These are the activations of a small neural network, seen along a few directions. Each row is one input.
Each table varies a few parts of the input and shows all the possible inputs, shuffled.
Descriptions start from the smaller parts, as in this example, which fits no table here: ring(8) and (point or (values(2) and line(4)) or ring(9)).
Shared parts are said once, and a part with two or three values counts as separate values.

Other details of the inputs shift rows strongly along two fixed directions, in all tables alike. That doesn't count.

Rows:
R1: [ 22  38 -14 -14  30  -4 -13  18 -29   1  19   8   0]
R2: [ 13  30  -9   2  24   0  -2   6 -21   2   4   4 -10]
R3: [-20   3   3  -7 -32   0  10   6  15 -27  -2 -21  -3]
R4: [-10 -14   3 -13   0   0   3  -4   2   7   7  13   7]
R5: [-29   3  16  -5 -32  -2   9   4  -5 -24  -2 -14  -3]
R6: [  8 -25   5  -8  16 -20  -1 -29  14  41   2   5   4]
R7: [-31  -3   9 -20 -32  -5   5  10  -1 -23   9  -4  12]
R8: [-13  -1  11   0 -13   1   8   1  -3  -2  -9  -7  -6]
R9: [ -8  -7   2   0 -12  -9   2  -5  19  -9   3   8  -1]
R10: [-18  -5   1   2 -37   2   0   6  -2 -33   3 -18   9]
R11: [ 11 -19  -6   7  21   6  11 -15  23  22  -9   4  -7]
R12: [ 21  17  -5 -11  33  -3 -14   7 -17  17  13  21   2]
R13: [  2 -16  -4  10  24  10  18 -18   5  28 -12   6  -9]
R14: [ 18  25 -17   0  20 -10  -5   6   1  -4  10  13  -3]
R15: [ -7 -35   4  -9   6  13  16 -15   7  20  -5  -6  -4]
R16: [ -3  10   1   5 -26   3  -7  15 -13 -31   3 -23   5]
R17: [-31  -2  10 -19 -32  -4   5  12  -1 -21   8  -8  11]
R18: [ 19  22  -7   1  18 -12 -15   6   1  -3   9  18  -3]
R19: [  1 -16   4  12  19   5  11 -15   8  32 -13  14  -6]
R20: [  1 -38   8  18  -6   8   0 -14  15  14 -11   6   8]
R21: [ 13  33 -10   1  20   2   0   9 -19   6  -3   0  -9]
R22: [ 23  16 -15  10  16   1 -17   8 -15  -3   7   5   3]
R23: [  3 -36  10  18  -6  12  -1 -11  15  18 -17  -3   7]
R24: [ 14 -19  -5   7  19   8  10 -16  20  23 -10   1 -11]
R25: [-31   3  11  -5 -32  -5   7   3  -2 -24   0  -6  -1]
R26: [ 12 -19   2   9  16   4   2 -13  24  26 -12  10  -7]
R27: [-31  -4   1 -23 -27   0   9   5  -5 -28  14 -12   5]
R28: [-11 -29   4   6   7  12  20 -23   7  13 -10  -3 -11]
R29: [-18  -4  10   6 -42  -1  -7  12   2 -27  -2 -15  13]
R30: [ -4 -31   5   7   0  -1  10 -18  30  12  -6  11  -3]
R31: [  5 -22  -3  -6  23  15  10 -13   4  31  -5   5  -2]
R32: [ 14 -22   3   8  16   2   3 -14  21  24  -9   9  -9]
R33: [ 20 -28   6  20  12  12  -7 -12   5  23 -11   4   2]
R34: [ 17  28 -17   0  19  -9  -5   9   2  -3   9   8  -4]
R35: [-13  -3   5   3 -38   8   0  10  -3 -27  -6 -28   6]
R36: [ 25 -32   4  22  23  12  -9 -17   6  32 -10  11   0]
R37: [-10  40  -4 -24 -13 -15 -16  28 -24 -31  23   6  11]
R38: [-20  -2   4  -5 -29  -3   9   2  11 -33   6 -19  -5]
R39: [  6 -17   1  10  23  12  16 -18   0  24 -10  -1 -13]
R40: [  9  30 -13   2  21  -3   1   6 -17   3   4  11  -4]
R41: [  2 -26   8   3  -6 -26   3 -32  35  21  -5  -3  -3]
R42: [ 10 -22   0  10  17  -1   4 -15  26  24  -7  16  -4]
R43: [-21  13   0 -21 -19  -1   5  16 -10 -22   8 -14   8]
R44: [ 19  23 -16   0  22  -7  -8   4  -2  -8  11   9  -7]
R45: [ 12  18 -13 -15  25  -1  -8   7 -19   1  16  11   1]
R46: [-29   8   7  -5 -31   6  16   6  -4 -22  -9 -24  -4]
R47: [-31   0   2 -20 -28   0  12   9  -3 -24   9 -15   8]
R48: [ 27  22  -4  11   9   0 -24  16 -14   4  -3   4   6]
R49: [-15  -6   6   4 -35   6  -2   7  -5 -32   1 -26   5]
R50: [ 26  25 -10   5  27 -10 -14   9   4  12   2  18  -1]
R51: [  2  -7   8   7 -24 -23 -14 -11   7   1  -1 -14  11]
R52: [-30   8   6  -5 -29   3  17   7  -3 -23  -7 -23  -1]
R53: [  6 -38  11  17  -6  12  -2 -12  11  16 -16  -6   2]
R54: [ 25  16 -13  11  17   3 -18   8 -17  -5   6   3   3]
R55: [ 35  18 -14  14  25   4 -18  10 -18  10   0   2   0]
R56: [-28  -4   7 -21 -28   2   9   7  -7 -27  12 -19   3]
R57: [ 24  23 -12  10  14   3 -16  15 -15   0   0  -2   7]
R58: [  3 -40  10  16  -4  11  -4 -16  11  11 -10   2   4]
R59: [ 31  45 -20   9  19  -5 -24  24 -25  -8  10   6   8]
R60: [ 15  30  -2   1  14 -30 -11  -8  -8  17   3   4  -1]
R61: [ 31  40 -13   9  16 -10 -32  21 -23  -5  11  21  10]
R62: [ -2  -8   9  10 -21   8  -9   6   2  -6 -11 -10   8]
R63: [-13 -27   1   6   5  10  22 -22   9  14  -9   3  -9]
R64: [ 18  55 -20  -1  28  -9 -12  17 -31  -7  13  13  -6]
R65: [ -8 -34  11  -9   1  11  10 -12  11  24  -8   2   1]
R66: [-19  17  12  -4 -24  -4   5  11 -11 -23   0 -12  -2]
R67: [ -8 -26   5   7   5  13  22 -18   6  18 -16 -10 -13]
R68: [  4 -30   4  -7  23   7   2 -16   5  27   1  18   1]
R69: [-31  -1   2 -21 -28  -1  12   7  -4 -27  11 -11   8]
R70: [-29  -1  12 -20 -31  -2   5  13  -1 -20   4 -11  12]
R71: [-18  -7   9   4 -40  -2  -9   8   0 -30   2 -11  11]
R72: [-32   4  11  -4 -34  -6   9   3  -1 -24  -1  -4   1]
R73: [ 22  51  -7   1  23  -7 -14  20 -25   6   0  12  -4]
R74: [-22  21  10  -5 -27  -1   3  14  -8 -20  -6 -12   0]
R75: [ -4 -32  -3   5   5   5  14 -22  26   7  -2   2 -10]
R76: [  5 -24   5  -6  20  11   4 -10   7  34  -7  12   1]
R77: [-20  23   8  -4 -23  -5   3  15  -9 -20  -4  -9   2]
R78: [  9 -25  -1   8  16  -2   1 -19  24  20  -3  19  -7]
R79: [ 33  55 -21  -2  28 -13 -18  23 -16  -8  13   8  -7]
R80: [ -4 -31  -4   4   3   4  16 -22  27   8  -3   4  -8]
R81: [  0 -28   8   5  -2   4   9 -15  27  16 -13   1  -7]
R82: [  2 -21   8  -9  13   7   4  -8   1  21   1   8   1]
R83: [ -7 -33   4 -10   5  15  16 -15   8  21  -7  -5  -2]
R84: [  8  29  -6   4  17  -8  -6   8 -14   6   2  19   0]
R85: [-26  -4  14 -21 -33  -1   4  12  -4 -20   4 -14   6]
R86: [ 16 -29  -6  18  16  12   1 -16   7  21  -8   6   3]
R87: [ 17  42 -21 -17  28  -8 -13  18 -27  -3  23  19   4]
R88: [ 28  28  -7   4  25 -10 -15   9  -3   4   8  15  -5]
R89: [-20  22   8  -6 -22  -8  -1  12 -13 -28   3  -4   0]
R90: [-18  -2   5  -5 -30  -2  10   3  11 -32   4 -22  -5]
R91: [ 33  45 -17   9  18   1 -25  24 -25  -4   4   1   5]
R92: [ 12 -23   4   9  17   1   2 -18  21  20  -4  12  -8]
Each input here is: values(4) and (point or (values(2) and ring(11))).
Changing only the values(4) part turns R20 into R7. The same change can be made to R23. Which row results?
> R70
Changing only the values(4) part turns R15 into R55. The same change can be made to R85. Which row results?
> R53
Changing only the values(4) part turns R6 into R51. The same change can be made to R31. Which row results?
> R91
A walk changes only the ring(11) part. It starts at R92 and steps to R18. List the rest of the walk in order.
> R78, R9, R30, R42, R50, R26, R81, R32, R88
Change only the values(4) part in R39. List by row number the other rows that result.
> R1, R16, R90

Rows:
R93: [  6 -25  -1   9  14  16   5 -13   1  19  -7   5  -2]
R94: [  3 -18   1   5  11   6   9 -14   8  22 -11   0  -4]
R95: [ 15  28  -9   1  17  -7  -9   9 -18   2   4   4  -1]
R96: [ -8 -26   5   4   4   5  13 -20  13  17  -9   5  -6]
R97: [ -1 -16   1  -4   6  -1   8 -14  16   9   1   4  -6]
R98: [ 45  10  -9  32  23  -5 -27   1   3  16  -7  11   1]
R99: [-10 -19   9  -3  -5   3   6  -8   9   7  -4   3  -1]
R100: [-14   5   0   0 -18   5   5   7  -7 -21   0 -13   0]
R101: [-19   5   2  -3 -25   5   8  10  -2 -25  -2 -18   1]
R102: [ -5 -10  11  18 -45  -2 -15   6  12 -29  -7 -21  11]
R103: [ 31   5 -11   7  40  10  -8   1 -12  25   0  17  -4]
R104: [ 11  39  -7  -6   8  -9 -13  16 -19 -10   7  -1  -2]
R105: [-18   6   6  -9 -18  -4   2   9  -1 -14   3  -4   6]
R106: [  4 -22  -1  -1  15   2   6 -15  15  21  -1  10   0]
R107: [ 14  28  -5  -6  12  -6 -14  14 -19   0   7   4   2]
R108: [ 10  48  -9  -6   9 -13 -10  21 -17 -10  11   9   0]
R109: [-22  -3   9  -8 -29   0   5   5  -1 -15  -1 -16   6]
R110: [  2 -21  -2   2  12  -1   9 -19  14  16   0   8  -5]
R111: [-20   5   1 -12 -24  -9   6   5   8 -22   7 -10   1]
R112: [ -3 -20   5   3   3   5   5 -11   0  15  -5  -2   1]
R113: [ -8 -29   3   3  -4  16  10  -8   7   7 -10  -6   1]
R114: [-19   0   6 -16 -26  -8   3   7   4 -24  10  -8   4]
R115: [  4 -24  -1   0  14   2   5 -18  12  20   1  11  -1]
R116: [ 13  30  -6  -3  18  -9  -8  10 -10   1   6  12  -4]
R117: [  3  32  -5  -6   4 -10 -12  17 -18 -11  10   9   4]
R118: [-15  -9   6  -1 -16   9  10   1   2 -15  -4 -14  -3]
What is each input in this table made of?
> values(2) and (point or (values(3) and line(4)))
Changing only the values(2) part turns R113 into R101. The same change can be made to R115. Which row results?
> R110
Change only the values(3) part in R103. List by row number the other rows that result.
> R93, R113
Change only the line(4) part in R99. List by row number the other rows that result.
> R103, R107, R114
Change only the values(3) part in R107. List by row number the other rows that result.
> R109, R112
Change only the values(2) part in R103. List by row number the other rows that result.
> R118
